A small network was shown many inputs. Here are its activations along a few directions, one row for each input.
Each table varies a few parts of the input and shows all the possible inputs, shuffled.
A made-up example of a description, with smaller parts first: one of 5 places around a ring, together with either a single point or one of 11 places along a line or (one of 3 separate values, together with one of 4 places along a line).
Shared parts are said once, and a part with two or three values counts as separate values.

Other details of the inputs vary at random and push rows far along three fixed directions, the same in every table; ignore that.

Table:
R1: .09; -.04; .14; .25; -.12; -.17; .05; -.08; .14; .10; -.01
R2: .05; -.19; .27; .42; -.25; .40; -.28; .29; -.13; -.15; .25
R3: .15; -.13; .26; .31; -.19; .44; -.24; -.12; -.29; -.03; -.08
R4: .17; -.36; .04; .54; .01; -.07; -.19; -.43; -.12; .23; -.11
R5: -.14; -.17; .17; .28; -.32; .46; -.35; .50; -.17; .18; -.15
R6: .18; .01; -.11; .26; .10; .17; -.06; -.44; -.25; -.07; .09
R7: -.10; .04; -.07; -.50; -.06; -.30; .18; .12; .15; .24; -.22
R8: .28; -.04; .07; .11; .02; -.05; -.12; -.26; -.04; -.14; .32
R9: .13; -.08; .04; .46; -.15; .14; -.21; -.10; .04; .29; .09
R10: .22; .37; .06; -.27; -.01; .23; -.08; -.10; -.33; -.49; .28
R11: .11; .11; -.02; -.29; .21; -.28; .11; -.31; .04; -.04; .15
R12: .11; .21; -.06; -.27; .10; -.14; .15; -.28; .03; .16; .01
R13: .34; -.14; .61; .46; -.15; .58; -.60; .29; -.14; -.07; -.11
R14: -.29; .02; -.16; -.25; .19; -.15; .33; .04; .10; -.04; -.09
R15: -.20; .04; .22; -.01; -.13; .09; .02; .16; -.03; -.12; -.25
R16: -.08; -.18; .16; .25; .10; -.19; -.16; -.48; .24; .51; -.19
R17: -.15; .10; -.20; -.10; .18; -.14; .31; .11; -.05; -.14; .12
R18: -.02; -.06; -.03; .10; .16; .16; -.20; .43; .11; .05; -.15
R19: -.20; .02; .22; -.25; -.25; -.09; -.04; .33; .05; .13; -.29
R20: -.25; -.19; .02; .16; .08; -.14; -.18; -.18; .24; .48; -.23
R21: -.13; -.16; .06; .08; .03; .11; -.22; -.01; -.08; -.05; -.01
R22: -.24; .08; -.23; -.25; -.13; -.27; .20; .37; .20; .06; -.13
R23: -.06; .07; -.10; .01; .02; -.05; .25; .12; .07; -.08; .17
R24: -.01; .17; -.06; .08; -.04; .28; -.23; .13; -.30; -.30; .20
R25: -.13; .15; -.44; -.21; .23; -.65; .55; -.14; .39; .14; .01
R26: -.32; -.04; -.15; -.24; -.04; -.18; .10; .20; .04; -.01; -.27
R27: .27; .05; -.25; .32; .12; -.19; .10; -.36; -.31; -.33; .24
R28: .33; -.07; -.12; .55; .14; -.21; -.11; -.64; .05; .14; .32
R29: .10; -.40; .37; .50; .19; .04; -.32; -.13; .37; .55; -.43
R30: .12; .07; -.32; .23; .31; -.46; .34; -.46; -.03; -.07; .17
R31: -.09; -.14; -.09; -.16; .06; -.35; .16; -.27; .16; .35; -.30
R32: -.09; .11; -.28; -.27; .23; -.07; .24; .12; -.11; -.29; .25
R33: .10; .30; .15; -.26; -.02; .28; .15; .12; -.35; -.59; .23
R34: -.31; -.20; .14; .04; -.22; .04; -.30; .47; .31; .36; -.09
R35: -.11; .08; -.09; -.15; -.29; .32; -.05; .50; -.04; -.02; .00
R36: -.21; .21; -.12; -.53; -.09; -.16; .06; .21; .34; .14; -.01
R37: -.20; .01; .26; -.19; -.14; .39; -.27; .26; -.19; -.26; -.05
R38: .27; .00; -.17; .37; .27; -.21; .23; -.68; -.23; -.33; .16
R39: .16; .07; .20; .14; -.37; .28; -.20; .21; -.28; -.43; .13
R40: .27; -.08; -.20; .31; -.03; -.17; .04; -.27; -.06; .01; .17
R41: .58; -.09; -.06; .63; .26; .04; -.15; -.35; .02; -.08; .22
R42: .09; -.08; .22; .04; -.14; .17; -.09; .12; -.01; -.11; .23
R43: -.23; -.34; .20; .19; .01; .07; -.15; .07; .06; .20; -.10
R44: -.02; .14; .12; -.12; .09; .20; .17; -.06; -.25; -.42; .08
R45: -.07; .33; .00; -.61; .00; .50; .14; .28; -.47; -.92; .25
R46: -.22; .08; -.03; -.36; -.20; -.05; .03; .26; .37; .43; -.17
R47: .11; .27; -.09; -.28; .04; .00; .33; .03; -.09; -.42; .32
R48: -.26; .08; -.24; -.47; -.06; .20; .14; .32; -.09; -.07; -.19
R49: .12; .05; .01; -.17; .06; .04; -.02; .30; .32; .04; -.08
R50: .08; .05; -.21; -.18; .35; .10; .04; .10; .03; -.27; -.14
R51: -.40; -.09; .10; .02; -.24; .23; -.27; .57; .12; .47; -.28
R52: -.04; -.28; .16; .33; .00; -.36; -.03; -.42; .17; .44; -.31
R53: .33; .05; .15; .04; .15; .01; .08; -.39; -.25; -.30; .35
R54: .11; -.15; .17; .19; -.29; .17; -.16; .05; .09; .28; -.03
R55: -.19; .16; .12; -.29; -.04; -.24; .23; .14; .16; .10; -.21
R56: -.23; -.14; -.09; -.04; -.14; -.08; -.07; .37; .05; .27; -.21
R57: .09; .27; -.13; -.24; .09; .19; .12; -.29; -.24; -.26; .07
R58: .27; -.08; -.12; .01; -.05; -.27; .09; -.27; .08; .11; .09
R59: .00; .10; -.02; -.38; -.05; -.05; .14; .02; .08; .22; -.15
R60: -.22; .04; -.46; -.38; .40; -.57; .29; -.12; .29; .23; .04
Description of these inputs: one of 6 places around a ring, together with either a single point or one of 9 places around a ring.
- Changing only the place on the ring of 6 turns R16 into R24. The same change can be made to R45. Which row results? => R32
- Changing only the place on the ring of 6 turns R25 into R15. The same change can be made to R23. Which row results? => R44
- Change only the place on the ring of 9 in R10. List by row number the other rows that result. => R7, R11, R12, R19, R33, R53, R55, R59
- Start at R14 and move only the place on the ring of 9, one step at a time. The first step leads to R38. Which rows follow, in order? => R26, R4, R48, R6, R20, R21, R43
- Which other rows agree with R58 in the place on the ring of 6? List them by row number. => R1, R8, R36, R39, R42, R46, R47, R49, R54
- Start at R41 and move only the place on the ring of 6, one step at a time. The first step leads to R49. Which rows follow, in order? => R13, R29, R50, R18

Table:
R61: -.56; .06; .15; -.65; -.23; .07; .04; .79; .06; -.02; -.28
R62: .18; -.26; .30; .58; -.16; .00; -.22; -.29; -.15; .16; -.06
R63: .22; -.15; .26; .50; -.07; .04; -.14; -.17; .02; .16; .16
R64: .05; -.06; -.20; -.21; .30; -.37; .22; -.12; .40; .24; -.04
R65: .08; .26; -.35; -.17; .18; .01; .17; .03; -.20; -.49; .12
R66: -.07; -.12; .33; .20; -.16; .46; -.28; .24; -.20; -.18; -.13
R67: -.30; -.24; .19; .04; -.01; .00; -.14; .08; .25; .58; -.44
R68: .19; .26; -.32; -.31; .27; -.09; .29; .01; -.13; -.47; .35
R69: -.06; -.24; -.06; .29; .33; -.43; .06; -.30; .34; .43; -.09
R70: .61; -.06; .16; .55; .12; .09; -.09; -.62; -.14; -.16; .35
R71: .12; .03; .24; .18; -.13; .08; -.11; -.07; -.18; -.18; .18
R72: -.14; .34; -.12; -.70; -.08; .22; .11; .42; .04; -.13; -.04
R73: -.16; -.09; .12; .32; -.24; .41; -.34; .37; -.18; -.14; .00
R74: .14; -.10; .18; .39; -.02; .43; -.42; .00; -.24; -.13; .01
R75: -.19; .04; .21; .01; -.48; .40; -.27; .46; -.18; -.18; .04
R76: .11; .01; -.07; -.21; .21; -.27; .22; -.40; .02; -.06; .01
R77: .10; .30; -.21; -.23; .22; .13; .30; -.11; -.43; -.74; .28
R78: -.28; -.07; -.06; -.16; -.15; -.14; .08; .12; .03; .13; -.08
R79: .37; -.01; -.27; .31; .10; -.06; .05; -.37; -.21; -.23; .39
R80: .36; .07; -.06; .37; -.11; .15; -.02; -.29; -.29; -.28; .43
R81: .06; -.03; -.45; -.13; .31; -.69; .39; -.26; .45; .44; -.08
R82: -.15; -.19; .33; .08; -.11; -.13; -.16; -.01; .38; .52; -.26
R83: -.08; -.19; .20; .44; -.22; .35; -.26; .08; -.27; -.03; -.04
R84: .00; -.18; .08; .29; -.10; -.30; .01; -.05; .38; .64; -.18
R85: -.06; .32; -.16; -.43; -.12; -.09; .22; .14; -.04; -.29; .03
R86: -.17; -.14; .27; -.01; -.14; -.09; -.21; .01; .31; .62; -.30
R87: -.30; .11; -.01; -.55; -.17; .30; -.17; .79; .13; .07; -.23
R88: .00; .12; -.08; -.16; .15; .19; -.01; .12; -.06; -.39; .05
R89: -.04; .20; -.42; -.32; .28; -.34; .48; -.21; -.01; -.13; -.07
R90: -.01; .01; -.17; -.32; .22; -.33; .19; -.38; .11; .22; -.12
- Describe the family of inputs behind these rows. => one of 5 places along a line, together with one of 6 places around a ring
- Changing only the place on the line of 5 turns R88 into R74. The same change can be made to R70. Which row results? => R72
- Change only the place on the ring of 6 in R78. List by row number the other rows that result. => R73, R75, R79, R80, R83
- Start at R79 and move only the place on the line of 5, one step at a time. The first step leads to R81. Which rows follow, in order? => R68, R64, R87

Table:
R91: .09; .29; -.12; -.46; .16; .11; .27; .05; -.19; -.54; .06
R92: .22; -.08; -.08; .29; .23; -.15; .10; -.81; -.28; -.04; .04
R93: .00; .12; -.09; -.35; .07; -.05; .11; -.09; .09; .11; .04
R94: -.07; .08; -.01; -.27; -.11; -.17; .11; .04; .14; .16; -.17
R95: .33; -.08; .03; .28; .24; -.10; -.12; -.62; -.03; .11; .12
R96: -.19; -.04; .09; .03; -.17; .12; -.10; .37; -.01; -.11; .08
R97: -.23; -.07; .14; -.14; .11; -.24; .16; .02; .30; .34; -.19
R98: -.35; -.19; -.06; .15; -.06; .00; -.05; .13; .02; .26; -.27
R99: -.12; .11; .07; -.34; -.15; -.02; .01; .18; -.06; -.13; -.05
R100: -.20; -.03; .12; -.21; -.01; -.18; .07; .00; .17; .12; -.07
R101: .25; .23; -.21; -.22; .13; -.18; .31; -.42; -.02; -.08; .19
R102: .16; -.07; .06; .41; -.18; .16; -.14; .00; -.03; .12; .12
R103: .16; -.13; .12; .48; -.24; .07; -.21; .00; -.05; .11; .03
R104: -.10; -.08; .11; .20; .01; .05; .00; .21; .06; .01; .03
R105: .01; -.02; .09; .18; -.12; .39; -.37; .31; -.15; -.15; .07
R106: -.02; -.05; -.28; -.08; .27; -.34; .15; -.08; .31; .24; -.14
R107: -.17; -.16; .02; .11; -.15; -.19; -.09; .22; .19; .28; -.11
R108: .17; -.09; .12; .38; -.17; .37; -.31; .07; -.20; -.07; .22
R109: .13; .22; -.20; -.15; .10; .24; .15; .20; -.30; -.66; .21
R110: -.06; .07; .06; -.28; .03; .13; -.06; .21; .05; -.07; -.21
- Describe the family of inputs behind these rows. => one of 2 separate values, together with either a single point or one of 9 places around a ring
- Changing only the choice among 2 separate values turns R94 into R103. The same change can be made to R93. Which row results? => R108
